These are the activations of a small neural network, seen along a few directions. Each row is one input.
Each table varies a few parts of the input and shows all the possible inputs, shuffled.
A made-up example of a description, with smaller parts first: one of 6 places along a line, together with either a single point or one of 11 places around a ring or (one of 3 separate values, together with one of 5 places around a ring).
Shared parts are said once, and a part with two or three values counts as separate values.
(in the rows, 128 means zero)

Other details of the inputs vary at random and push rows far along two fixed directions, the same in every table; ignore that.

Rows:
r1: [100  82 190 109 103 133 134  96 133 136  97 151 186]
r2: [ 91 141  60 140 135 100 155 128 154 129 115 119 129]
r3: [112 130 150 131 124 112 160 139 153 143 115 128 129]
r4: [203  85 193  94  88 176  68 111 105 111 168 160 159]
r5: [ 90 163  90 163 147 119 161 145 149 136 105 101 100]
r6: [109 119  93 142 165 122 152 143 131 127 119  92  93]
r7: [181 145  73 135 134 145 105 155 127 115 188 122 115]
r8: [ 91 169  90 151 153 112 161 149 141 132 100 107 103]
r9: [118 126 184 122 118 131 158 142 154 145 134 136 151]
r10: [ 82 139  94 148 167 105 147 134 118 129  89 103  90]
r11: [ 84 106 133 123 136 123 153 118 135 134 120 120 159]
r12: [166 147  51 119 120 136  89 137 129 112 207 134 146]
r13: [173 140  79 122 136 138  67 134  84 104 177 127 107]
r14: [189 101 169  96 104 148  75 122 104 119 189 144 151]
r15: [103 163  92 158 145 128 150 149 144 134 124 104 107]
r16: [ 85 109 136 123 138 127 155 122 135 133 129 118 161]
r17: [174 138  38 120 104 120  79 120 122 107 177 142 137]
r18: [186 138  65 137 122 133 101 142 124 110 165 127 106]
r19: [185 115 133 100 119 136  70 108  90 118 163 152 132]
r20: [191  99 168  96 101 145  70 117 104 119 181 148 148]
r21: [125 127 207 107 102 136 148 115 140 142 100 159 160]
r22: [ 92 133  93 136 174  95 155 126 120 138  99 105  92]
r23: [176 129  73 135 122 139  61 122  88 108 167 127  97]
r24: [200 136  61 135 114 133  88 136 117 106 166 132 105]
r25: [106 109 217 125 113 161 136 121 125 133 120 135 154]
r26: [122  87 214 110 110 125 129 108 132 141  98 143 150]
r27: [114 134 176 143  98 138 143 115 144 131  87 141 140]
r28: [193 106 197  84 101 163  72 107  93 117 182 166 167]
r29: [108 118  95 137 157  91 139 130 128 137 110 101  91]
r30: [117 141 211 118 107 157 143 134 142 133 117 148 169]
r31: [117 143  85 153 153 121 164 154 151 131 123 105 102]
r32: [179 136  82 111 146 131  81 129  88 114 192 125 112]
r33: [117 140  86 144 136  88 152 138 145 138 106 114  96]
r34: [111  99 212 129 103 147 123 102 123 134  86 148 145]
r35: [ 84 143 100 145 169 114 150 143 118 128 109  99  98]
r36: [ 91 159  86 166 140 110 159 135 146 133  88 105  94]
r37: [ 91  93 160 117 119 126 142 105 134 136 103 137 172]
r38: [100 133  92 146 156 103 127 124 111 125  84 115  90]
r39: [ 99 146  92 147 153  96 170 153 153 144 119 104 100]
r40: [184 152 129 114  97 152  78 131 110 109 165 152 143]
r41: [100 111 185 134 121 145 135 116 125 134 100 130 133]
r42: [175 161  74 118 135 130 100 143 114 123 185 130 117]
r43: [124 129 208 106 105 140 151 119 142 142 109 157 163]
r44: [108 103 153 131 144 134 153 129 136 132 103 113 119]
r45: [ 89 145  67 139 142 109 158 136 157 132 132 116 134]
r46: [116 139 180 114 122 133 157 128 143 143 115 144 150]
r47: [108 127  92 134 162  93 135 117 115 135  93 116  92]
r48: [108 121  96 140 167 126 154 147 131 128 129  91  97]
r49: [114 128 149 131 120 108 158 134 151 142 107 130 127]
r50: [ 90  96 162 116 121 130 146 108 135 135 112 134 173]
r51: [ 95 121 158 119 106 131 156 118 162 135 117 147 177]
r52: [132 112 208 124 103 155 156 130 155 133 113 148 161]
r53: [172 134  77 133 128 146  68 131  90 109 182 119 102]
r54: [113 139 144 124 123 110 156 120 139 140  87 139 126]
r55: [186 163  67 127 113 132  73 135 103 105 163 137 112]
r56: [ 99 113  87 149 163 105 154 130 134 131  81  96  82]
r57: [181 111 142 104 119 142  82 131 104 119 195 131 138]
r58: [ 97 136  94 145 158 107 131 129 112 125  92 112  92]
r59: [115 140 176 129 105 130 142 120 137 128  81 147 143]
r60: [118 132 209 132  93 157 142 120 148 135 106 148 160]
Each input here is: one of 2 separate values, together with one of 5 places along a line, together with either a single point or one of 5 places around a ring.
Q: Changing only the place on the line of 5 turns r51 into r12. The same change can be made to r40. Which row results?
A: r30
Q: Changing only the place on the line of 5 turns r34 into r41. The same change can be made to r38. Which row results?
A: r10
Q: Which other rows does r15 become when the place on the ring of 5 takes its other values? List them by row number.
A: r7, r9, r30, r42
Q: Which other rows does r5 become when the choice among 2 separate values takes its other values? List them by row number.
A: r53
Q: Which other rows agree with r35 in the place on the line of 5 and the choice among 2 separate values? List them by row number.
A: r16, r25, r32, r48, r57

Rows:
r61: [163 132  66 123 123 111 102 128 124 123 171 137 130]
r62: [163 108 108 111 129 116  90 124 102 121 167 128 129]
r63: [106 131 170 131 101 150 142 126 146 123 105 143 162]
r64: [116 136 138 140 155 124 171 163 158 144 132 107 117]
r65: [ 96 155  95 141 135 100 150 138 144 133 106 121 117]
r66: [166 162  72 136 143 132 117 156 114 117 183 110  91]
r67: [185 134 146 108  82 138  81 126 123 116 168 164 157]
r68: [130  98 206 113 118 133 124 116 120 134 109 150 139]
r69: [154 122  89 137 136 138  80 126  99 112 155 116  94]
r70: [121 114 129 131 148 114 146 132 129 130  97 122 100]
r71: [108 127 105 128 136 115 162 127 151 134 115 128 139]
r72: [128 126 180 120  98 130 151 130 157 132 103 151 155]
r73: [116 122 109 130 132 109 164 130 155 135 113 130 136]
r74: [133 101 202 110 119 146 129 116 125 128 106 149 143]
r75: [101 150 116 137 126 114 151 133 151 136 107 120 122]
r76: [ 89 141 145 140 113 133 138 128 140 127 107 134 149]
r77: [172 100 154  95 109 141  76 113  96 118 176 147 160]
r78: [120 131 178 123  99 129 146 126 155 137 109 143 149]
r79: [112 149  95 148 147 110 154 133 132 131  84 115  96]
r80: [131 129 187 113  94 143 140 125 150 128 111 156 166]
r81: [189  94 152  95 106 142  87 119 107 115 169 146 155]
r82: [102 121 132 133 153 118 140 124 124 137 102 113  97]
r83: [103 123 126 130 156 124 144 126 123 128  96 118 107]
r84: [ 87 130  82 151 140 116 154 128 148 134 119 110 123]
r85: [149 105 127 114 117 146  75 117  93 113 171 132 151]
r86: [150 114  75 125 136 138  91 127 100 107 165 113 125]
r87: [176 139 129 119 132 153 109 156 130 125 191 127 133]
r88: [ 75 134  83 148 143 114 153 128 139 133 115 116 132]
r89: [163 159  69 122 117 132  98 136 123 111 158 134 126]
r90: [161 147  81 147 122 140  84 126 105 114 147 119 101]
r91: [117 143 103 149 143 105 159 136 137 134  80 116  94]
r92: [194 130 154 114  92 142  75 118 103 118 153 161 140]
r93: [101 150 107 149 146 111 151 127 132 139  88 109  94]
r94: [146 158  54 152 136 128  84 129  97 110 143 117  98]
r95: [116 110 161 127 137 122 138 123 127 138 103 125 108]
r96: [147 126  85 135 140 136  73 125  90 108 156 122 105]
r97: [118 140 122 139 119 104 154 139 158 138 107 124 115]
r98: [144 137  65 129 157 118  87 128  92 116 150 118  90]
r99: [121  90 186 113 122 118 145 119 136 142 115 127 142]
r100: [100 130 110 129 135 115 156 122 150 141 121 123 136]
r101: [113 107 187 118 131 130 129 116 119 134 103 141 133]
r102: [161 131  91 110 116 140 105 121 125 117 169 145 152]
r103: [ 86 117 120 124 155 109 142 121 117 135 115 110 128]
r104: [103 150 125 140 140 118 137 122 120 133  93 125 117]
r105: [115 146 141 143 143 122 175 154 145 137 125 111 104]
r106: [125 134 224 114 112 166 152 133 135 134 138 143 159]
r107: [111 119 176 107 108 139 136 110 138 137 130 156 180]
r108: [ 85 132  80 147 143 121 162 130 147 129 110 115 131]
r109: [ 97 118 123 144 151 133 138 127 123 120  96 113 108]
r110: [ 99 147 149 125 116 125 141 125 140 133 109 140 150]
r111: [110 148 120 139 140 125 149 126 129 129  86 123 114]
r112: [178 126 163 118 110 184  89 148 121 117 200 137 160]
r113: [160 116  75 114 142 120 101 128 106 115 161 116 118]
r114: [ 91 137  81 138 147  98 158 128 144 138 116 120 125]
r115: [110 118 114 142 155  99 150 134 131 141  97 108  78]
r116: [161 115  79 118 138 114  95 127 106 123 169 111 109]
r117: [166 152  65 141 132 115 100 132 111 124 140 117  84]
r118: [178 135 171 120  98 183  91 137 108 109 192 143 150]
r119: [ 88 107 122 139 146 120 143 124 127 132 114  99 121]
r120: [116 120 116 133 128 103 160 128 158 143 119 126 128]
r121: [ 96 142 120 149 120 127 144 133 148 129 109 118 127]
r122: [146 118 204 123  96 136 132 118 135 140 101 150 138]
r123: [115 129 172 139 113 153 134 118 129 124  91 137 143]
r124: [127 126 205 120 103 140 128 112 125 135  98 155 154]
r125: [126 125 221 111 123 168 149 143 148 141 145 139 171]
r126: [164 132  66 123 123 117 106 126 131 125 172 129 124]
r127: [ 89 119  97 128 163 109 157 127 127 131 106 101 117]
r128: [118  93 201 103 117 140 131 109 126 137 126 134 161]
Q: Changing only one part turns r98 into r96. The same change can be made to r110. Which row results?
A: r76
Q: What do these inputs look like to the network?
A: one of 4 places along a line, together with either one of 2 separate values or (one of 3 separate values, together with one of 5 places around a ring)
Q: Which other rows does r106 become when the choice among 2 separate values takes its other values? List them by row number.
A: r125
Q: Which other rows does r77 become when the place on the ring of 5 takes its other values? List them by row number.
A: r65, r101, r114, r124
Q: A walk changes only the place on the line of 4. It starts at r112 and steps to r125. List the rest of the walk in order.
A: r87, r64

Rows:
r129: [ 78 126  67 142 163  92 132 132 117 134  95  92  93]
r130: [146  95 212 113  90 140 101 115 117 127 127 167 148]
r131: [157 131  92 130 120 110 109 116 113 127 134 141 101]
r132: [ 92 124 159 143 146 139 182 138 153 138  89 109 107]
r133: [168 143 117 124 136 130 100 155 104 120 161 128 111]
r134: [157 103 151 107 119 165 111 124 123 121 164 131 145]
r135: [ 51 137 110 145 136  96 208 141 178 135  72 105 145]
r136: [144 138  95 131 141 122 125 154 132 127 150 107  85]
r137: [ 46 122 149 139 174  97 199 149 145 149  76 100 123]
r138: [ 69 119 147 140 167 125 187 138 134 138  86 108 132]
r139: [159 133  54 117 129 115  83 113  96 121 152 121 113]
r140: [ 82 124 178 121 113 134 171 124 166 138 105 144 180]
r141: [ 92 154  87 152 168  96 138 144 122 123  96  96  71]
r142: [164 149  37 123 116 123  98 140 128 105 183 127 137]
r143: [130 119  70 127 138  98 122 113 114 128 137 128 110]
r144: [ 78 159 149 147 138 132 173 137 167 152  94 140 132]
r145: [ 91 134 163 146 155 136 180 144 134 136  82 116 120]
r146: [173 123 110 133 126 117  92 140 124 125 156 124 107]
r147: [155 104 189 130 112 153 120 120 135 127 121 142 146]
r148: [162 126  92 108 130 125 120 127 126 129 170 122 120]
r149: [138  84 198 116 114 154 125 110 133 131 128 142 169]
r150: [189 143 158 111  74 166  88 131 135 114 171 173 172]
r151: [139 133 201 118  74 153 140 130 159 125 117 164 182]
r152: [164 118 201 100  82 151  95  99 113 132 116 163 159]
r153: [102 130 135 147 143  94 179 127 158 153  79 114 108]
r154: [154 139  63 142 137 136  83 125  94 112 128 113  91]
r155: [179 138 172 107 109 143 117 130 112 130 150 155 146]
r156: [152 138 170 121  71 147 134 136 155 116 126 155 175]
r157: [ 77 128 183 122 127 142 164 119 162 150 112 149 174]
r158: [141  92 219 119  93 163 114 104 119 121 112 168 157]
r159: [175 129 164 105 101 146 121 125 134 133 153 144 131]
r160: [120 125  49 140 154 123 104 122 100 119 122 101  99]
r161: [132 105  86 134 138 127 108 114 104 116 140 129 117]
r162: [171  93 158 107 110 134  84 123 121 124 169 141 156]
r163: [126 174  59 172 130 125 121 146 118 127 164  93  91]
r164: [110 124  79 129 160 107 143 147 136 132 143  94  95]
r165: [147 154  40 128 136 125 100 137 128 119 181 129 128]
r166: [122 102 217 101 112 145 107 111 116 122 126 147 164]
r167: [151 140  69 135 134 116  77 135  97 120 133 113  87]
r168: [166 172  47 139 127 132  96 145 131 119 172 135 109]
r169: [166 142 111 130 131 151  81 124  96  99 149 129 107]
r170: [176 152 109 117 122 129  86 118 102 112 149 138 109]
r171: [ 29 144 130 168 147 112 200 131 153 153  96  83 126]
r172: [ 66 114 130 142 159  85 199 122 164 157  72 103 123]
r173: [121 145  64 129 164  97 150 139 118 134 136 107 108]
r174: [ 69  97 147 134 144  99 158 121 135 138  90 124 125]
r175: [121 113 205 101 111 137 129  98 123 128 114 150 165]
r176: [147 113 154 113 122 159  91 109 101 108 145 137 145]
Q: What do these inputs look like to the network?
A: one of 2 separate values, together with either a single point or one of 5 places along a line or (one of 3 separate values, together with one of 6 places around a ring)
Q: Changing only the choice among 2 separate values turns r142 into r151. The same change can be made to r149. Which row results?
A: r147
Q: Changing only the choice among 2 separate values turns r155 into r173. The same change can be made to r150. Which row results?
A: r140
Q: Which other rows does r161 become when the choice among 3 separate values takes its other values? List them by row number.
A: r143, r174
Q: Which other rows does r146 become when the choice among 2 separate values takes its other values? List them by row number.
A: r162
